Small tables with named rows and columns. After each table, cells are looked up by row and column.

fer:
,pum,sab,bev
nugi,0.6,-0.1,0.5
maseto,0.6,-0.4,0.6
zal,0.7,-0.7,0.6
gikifuz,0.7,-0.5,0.6
zuket,0.8,-0.5,0.7
vofo,0.6,-0.4,0.5
pup,0.7,-0.4,0.6

pum of nugi is 0.6
bev of pup is 0.6
sab of zuket is -0.5
pum of maseto is 0.6
bev of vofo is 0.5
sab of nugi is -0.1
bev of nugi is 0.5
sab of pup is -0.4
bev of maseto is 0.6
sab of vofo is -0.4
pum of vofo is 0.6
sab of gikifuz is -0.5
pum of gikifuz is 0.7
bev of zal is 0.6
pum of pup is 0.7
sab of maseto is -0.4
Row with the largest bev: zuket

dev
|  | nom | pid | ruzilun | nem | gibagoz | sozurag | dozuso |
|---|---|---|---|---|---|---|---|
| guf | 2.2 | 2.5 | -3.3 | -5.7 | -7.5 | -1.1 | -3.2 |
| teviga | 3.4 | -3.0 | -6.1 | -6.1 | -3.9 | -6.2 | -4.3 |
| fabap | -6.7 | -6.6 | -4.1 | 5.2 | 4.5 | -9.8 | 2.2 |
| mugo | -3.2 | -4.3 | -4.8 | -3.5 | -3.3 | -1.8 | -6.8 |
| mitarid | -3.4 | -4.0 | -3.8 | -2.3 | -1.5 | -9.0 | -7.1 |
| bik | -3.5 | -2.2 | -0.2 | -6.2 | -7.5 | -2.6 | 5.4 |
| fonore | -6.4 | -6.2 | -3.2 | -3.3 | -4.7 | -9.7 | -2.6 |
| mik | -5.0 | -2.4 | -2.1 | 0.4 | -7.5 | -9.8 | -3.9 |
| zuto | -1.9 | -1.8 | -6.6 | -6.2 | -4.2 | 1.7 | 5.4 |
| fetu | -6.1 | -3.4 | -3.9 | -4.3 | -3.6 | -0.7 | -0.5 |
| laleto | -2.8 | -5.8 | -6.4 | -2.6 | -4.3 | -6.3 | -3.6 |
| dop | -6.7 | -4.4 | 3.0 | 5.2 | -6.7 | 2.0 | 5.2 |
| kadak | 3.4 | 2.5 | 3.0 | -2.9 | -6.4 | -5.1 | -2.6 |
| kasope | -0.4 | -6.6 | -6.6 | -4.9 | 4.5 | 2.0 | -7.1 |

What is the dozuso of bik in dev?
5.4
What is the nem of kadak in dev?
-2.9
What is the sozurag of mugo in dev?
-1.8
What is the dozuso of mugo in dev?
-6.8
What is the nom of mugo in dev?
-3.2
What is the nom of mitarid in dev?
-3.4

